Each row below holds a small network's activations on one record, seen along a few directions.
Records have a field called S. Each example row is followed by its value.
The largest differences between rows may come from other fields.
Random noise pushes rows far along 2 fixed directions. That doesn't count. These rows show it; they differ only by the noise:
[ -88 -179   67  -46 -195 -136 -227   40  122  370  -58  491   40 -211
  -32  -30 -274  134  284  106]
[-142 -230  122 -106 -159 -126  -71   88    5  207  -58  291  -38  -91
  -89   49 -289  140  204  130]
[ -86 -231   84 -129 -199  -97  -83   75   -3  266   54  430  -68 -152
  -72   13 -423  102  279   32]
[-150 -370  179 -328 -159  -28  327  189 -335  -95  216   85 -325   88
 -205  177 -661   64  171  -47]

[  23  135  108  -13   18  -63   81   -8   21   63 -173  -44  -61   94
  -77  109  227  162   52   92]  s10
[ 244   72 -185 -108 -149  107    2 -198  -19   60  205  551  298 -376
   29 -140 -462  218  193 -323]  s6
[  59   98 -185  262 -137  -76 -528  -23  519  710 -253  308  582 -244
  133 -434  424  108   76  221]  s5
[ -53   12   95   32  -15  -18   81   49 -284 -297  -29 -206  -88  288
 -147  117 -147  123  -83  -89]  s11
[   8  -61  113 -150  -87  -20  316   12 -281 -495   97 -410 -282  295
   21   99   84  129  -25 -158]  s7
[ 160 -134   40 -160 -235  -99  224   72  -82  152  142  314 -237 -213
  173 -165 -385  -99  276 -346]  s7
[ 118  136 -138  175  343 -298 -321 -200  199 -282 -493 -428  499   18
    0   12  571  276 -279  412]  s6
[ 300  261 -284  123  166  181 -203 -110  142   96  171  -34  174  162
  127 -329  149  -70  129  -94]  s9
[-173 -159   18 -119   32 -124  380  120 -157  -87  138  186 -339  -74
 -218   70 -325   -5  229  -92]  s10
[ 306  159 -285   12  104  305 -408  -53   46 -133  554 -209   59   -6
  187 -334 -164  -94  124 -233]  s5
[  37  -60    8   22 -135 -121 -149 -120  110   76   -9    7  100 -110
  248 -189  145  -76  -25 -129]  s3
[-113  125  122  142   78 -134 -372  -98  374  316 -265   38  318 -289
  144  -87  304   31   33  117]  s1
[-169 -209  207 -139  -57  -82  270  130 -132  -31 -312 -408 -125   46
 -178  130   88   92 -190  242]  s8
[  31  -67 -230  -28   89  406  253   -5 -181 -639  362 -901 -197  447
   -8   32 -100  -25 -300 -150]  s5
[ 266 -305   70  -77   26  201  537  109 -625 -279  773  208 -470   23
  -57  105 -851 -131  173 -324]  s4
[-101 -159  232  433  -38 -291  -85   29  209  438 -296  362  291 -327
   51  -31  232  188   76  383]  s4
[-213  -40   92   56  -25 -266   85   40   73  478 -236  214   97 -226
  -33   19   86   78  -27  169]  s1
[-193 -159   71  -49    2  -80  275  335  -47   69 -201  -44 -129  -63
 -142  217  101  181 -191  205]  s8
[-546 -293  410 -138  -13 -351  558  473 -220  118 -604 -383  -53  -37
 -311  283  287  331 -292  560]  s8
[ 155  113  -76   50   11   62   13 -113  139  -67  321 -286   34  151
    9 -266  -97 -123  156 -251]  s9
[ 186  181  -69  162    2   55 -105   45  151 -171  -73 -158  -43   92
   81   50  102 -136 -144  -70]  s11
[-210   23   95   52  -86 -187 -156  103   33  192 -259   75  293   84
   46   93   99    1  -95  311]  s2
[ 257   72 -230  207  -51  -32 -332  -70  378  251 -230  324  125 -131
  348 -142  321   -8  133  -95]  s7
[ -36  119  -10   97 -184 -141  -81   91  -80  188   76  463  -23 -153
  -33  -13 -203  134  178  -84]  s11
[ -86  263   80  189    7  -48 -281 -124   52 -327 -190 -577  236  288
   11   80  632   68 -435  243]  s2
[-127   58   57  142 -110 -148 -183   53  136  367 -415   91  408  -86
   36  -44  327  -39 -207  228]  s2
[  46  -71 -186   39   53   -7 -283 -203  107  108  259  357   50 -112
  -35 -126 -159 -160  188 -237]  s1
[  -4  -37  -41  -14 -205  -91 -196  -56  199  362 -205  413  273  -66
  351 -147  177   12  102  142]  s3
[-205 -189   63 -108 -134 -205  161   77 -128  -22   48  153 -108   41
  234    3 -206   67   43   87]  s3
[ 265  184 -152   57   40  125 -167 -235   71   80  131  133 -135 -112
   41 -112  -66  -70  248 -231]  s10
[-134 -148  150 -403  -22 -270  825  258 -336 -338  -23 -302  -43   55
 -165  330 -375  194 -132  299]  s6
[ 412  279 -531  241  -32  402 -337 -333  355  132  577  243   46  -99
  290 -357 -305 -181  354 -564]  s9
[ 158   -5  177  269  126  214 -148  -72   42 -157    9  232  167 -129
  110 -215   79   53    3  104]  s4

Here are new rows. What is S for each?
[  75  -64 -102  -76  248 -203  304   68  -11 -450 -242 -475  201  172
 -125  279  147  183 -359  182]  s6
[-191  -61  -85  163  244  -14   65  178   51 -493  -81 -833   24  475
  -61   29  402  193 -459  312]  s5
[ 119 -214  -20 -210   62  143  141   71 -405 -215  302  -27 -393   64
 -133   -6 -569    3    4 -243]  s8
[ 291   92 -368  144   56  301 -255 -121  213 -200  280 -433   69  278
  129 -184  133  -97 -172 -103]  s5
[-177 -205  224 -204 -166 -182  278  285  -60  246 -187  186  -96 -221
 -183    5  -70   98  -20  206]  s8
[ 249  -78 -353  -41 -186  169 -182 -290   -7  -50  489  252  -69 -106
  245 -246 -217 -298  188 -491]  s3
[ -86 -161   42 -274 -138  -38  476  195 -501 -121  334   53 -244  105
   72  108 -257   86  -52 -207]  s3
[ -29 -177   68  268   52  184  189 -155  -95 -323  -17 -394   44   65
  -30  133  234  -32  -77  208]  s4
[ 196  123 -128  -66 -107 -131   16 -268  203 -152  -42 -121  258 -104
   77   16  -75   90    9  147]  s6
[ 214 -116 -160 -157 -199  369 -142  -17 -180  375  424  895 -153 -493
   35 -296 -798  -40  412 -515]  s8
[ -82 -145  -44    9 -132 -113 -160  146  159  411   12  664   21 -447
  -91 -149 -146   63  225    8]  s8
